These are the activations of a small neural network, seen along a few directions. Each row is one input.
In each table, some parts of the input vary, and every possible input appears once, in random order.
A made-up example of a description, with smaller parts first: ring(5) and (point or (values(2) and line(4)) or ring(11)).
Shared parts are said once, and a part with two or three values counts as separate values.
(in the rows, 128 means zero)

Other details of the inputs vary at random and push rows far along two fixed directions, the same in every table; ignore that.

A family of inputs:
row 1: [137 124 114 123 133 153 142 156 163 158 111]
row 2: [ 84 153 126 139  83 158 145 139  73 132 178]
row 3: [198 130  97 102 134 155 226 162 200 189  22]
row 4: [139 107 139 115 144  91  79  97 139  91 123]
row 5: [134 155 105 120  97 174 215 145 126 172 104]
row 6: [ 84 157 128 144  87 151 157 121  64 129 180]
row 7: [ 77 155 124 138  86 161 136 155  80 134 183]
row 8: [143 130 117 124 129 138 155 153 145 150 103]
row 9: [137 104 139 117 155  91  67 110 146  95 124]
row 10: [133 110 137 109 144  90  90  82 136  91 123]
row 11: [ 79 146 125 147  99 172 132 160  93 143 187]
row 12: [195 134  97  97 134 155 235 144 197 186  24]
row 13: [141 100 144 135 168  99  74 118 154 109 124]
row 14: [145 112 143 135 160  85  83 112 136 104 122]
row 15: [ 80 155 128 148  90 158 137 152  73 136 180]
row 16: [134 103 140 127 163 103  70 120 157 105 131]
row 17: [145 111 143 122 150  85  98  82 131  95 116]
row 18: [ 90 157 128 149  87 155 150 137  68 132 178]
row 19: [140 106 144 141 168  98  79 119 147 110 132]
row 20: [145 110 143 128 150  86  89  98 133  98 118]
Description of these inputs: line(4) and line(5).
Question: The inputs of row 10 and row 1 match in every part but the line(4) part. If row 5 is changed in the same way as row 10 into row 1, which row does it become?
Answer: row 11

A family of inputs:
row 21: [103 132 126 132 125 151 134 141 123 138 149]
row 22: [129 114 141 117 131 104  91  88 124  90 139]
row 23: [117 135 126 142 126 149 142 142 123 145 146]
row 24: [108 142 119 144 116 169 164 154 115 160 145]
row 25: [117 158 117 132 103 148 178 134  97 147 130]
row 26: [203  91 128 105 197  98 127 121 225 139  40]
row 27: [119 112 144 141 140  95  58 115 115  94 154]
row 28: [119 132 123 118 106 145 143 114 114 127 131]
row 29: [120 135 124 124 111 131 139 111 112 125 135]
row 30: [116 154 119 127  94 152 180 135 102 147 131]
row 31: [116 143 119 150 108 167 167 161 113 160 136]
row 32: [117 114 143 124 140  95  57 119 121  92 153]
row 33: [205 114 108 102 149 124 196 126 201 166  23]
row 34: [206  95 120 102 177  97 129 138 215 143  31]
row 35: [197  95 120 100 186  96 120 126 223 134  38]
row 36: [126 107 153 146 151  96  63 107 118  96 153]
row 37: [114 151 123 127 100 143 167 130  99 135 138]
row 38: [132 112 137 121 136  92  94  88 122  94 136]
row 39: [124 134 120 118 106 145 141 112 119 129 130]
row 40: [119 147 115 140 100 160 161 170 115 154 136]
row 41: [130 118 148 124 139  86  90  85 117  89 133]
row 42: [201 140  93 107 133 153 243 149 194 194  12]
row 43: [212  96 120  99 176  85 148 103 207 129  29]
row 44: [124 111 146 140 160  97  70 107 130  96 157]
row 45: [106 141 122 147 116 162 149 146 114 152 154]
row 46: [112 142 122 143 115 167 160 152 119 160 146]
row 47: [125 108 149 138 143  93  58 115 118  95 149]
row 48: [110 118 138 121 143 104  72 121 131  95 155]
row 49: [109 136 121 121 117 147 132 149 129 138 143]
row 50: [131 124 144 127 144  83  96  94 109  92 137]
row 51: [107 142 118 129 103 153 135 157 113 144 143]
row 52: [107 141 117 132 118 165 154 149 127 153 142]
row 53: [115 145 128 132 115 127 151 122  96 127 134]
row 54: [117 110 144 124 143  95  58 118 122  91 145]
row 55: [119 138 122 120  96 156 155 121 114 138 135]
row 56: [114 139 118 125 101 147 164 125 105 139 135]
row 57: [119 147 130 130 118 122 146 122  99 122 139]
row 58: [128 123 148 129 142  84  93  91 108  92 139]
row 59: [115 111 142 129 152 107  78 113 134 102 154]
row 60: [128 114 146 125 142  85  90  86 115  86 130]
row 61: [121 110 144 127 161 100  73 110 141  94 150]
row 62: [115 139 124 151 114 155 144 149 111 149 144]
row 63: [121 138 119 118  98 155 156 123 112 136 135]
row 64: [118 141 122 140 105 150 141 160 110 145 142]
row 65: [123 133 128 147 121 145 139 148 119 143 140]
row 66: [118 145 122 148 111 161 161 160 115 153 142]
row 67: [104 141 120 123 108 159 143 155 125 148 143]
row 68: [118 140 117 140 105 157 153 164 113 153 132]
row 69: [109 112 141 122 144 105  69 117 130  96 149]
row 70: [118 137 120 126 114 140 129 156 124 135 136]
Question: The inputs of row 38 and row 33 match in every part but one. If row 32 is changed in the same way as row 38 into row 33, which row does it become?
Answer: row 34
Question: The inputs of row 29 and row 56 match in every part but one. If row 45 is changed in the same way as row 29 into row 56, which row does it become?
Answer: row 24
Question: Describe the family of inputs behind these rows.
Answer: values(5) and (line(4) or ring(6))
Question: Change only the ring(6) part in row 31. List by row number the other rows that result.
Answer: row 21, row 24, row 54, row 68, row 69
Question: Change only the line(4) part in row 30. List by row number the other rows that result.
Answer: row 38, row 50, row 63
Question: List by row number the other rows that have the values(5) part in common with row 44.
Answer: row 22, row 37, row 40, row 43, row 48, row 57, row 61, row 66, row 70
Question: Change only the ring(6) part in row 23. List by row number the other rows that result.
Answer: row 32, row 49, row 59, row 64, row 65
Question: Change only the line(4) part in row 28. List by row number the other rows that result.
Answer: row 53, row 56, row 60

A family of inputs:
row 71: [131 132 124 124 132 134 152 122 133 136 119]
row 72: [142 113 134 138 152 122 103 137 152 127 128]
row 73: [137 133 126 133 131 130 153 125 126 137 116]
row 74: [136 127 122 120 117 138 145 119 133 133 115]
row 75: [144 120 126 112 133 114 120 117 144 119 107]
row 76: [112 148 119 125 112 148 164 144 116 144 135]
row 77: [139 122 128 111 140 113 121 117 147 119 112]
row 78: [137 118 130 117 139 118 124 105 143 120 116]
row 79: [140 135 125 129 124 125 147 135 126 136 111]
row 80: [138 131 122 123 116 130 143 133 127 133 113]
row 81: [146 120 134 132 137 110 125 111 130 122 113]
row 82: [ 86 145 121 145 100 171 135 168 103 151 171]
row 83: [146 116 131 126 130 114 121 108 132 118 112]
row 84: [146 127 130 126 147 106 128 124 139 123 107]
row 85: [ 89 145 120 136  99 172 138 172 107 149 164]
row 86: [ 80 115 154 152 138 103  29 111  89  82 207]
Question: Describe the family of inputs behind these rows.
Answer: line(4) or (values(2) and ring(6))
Question: A walk changes only the line(4) part. It starts at row 72 and steps to row 86. List the rest of the walk in order.
Answer: row 82, row 85
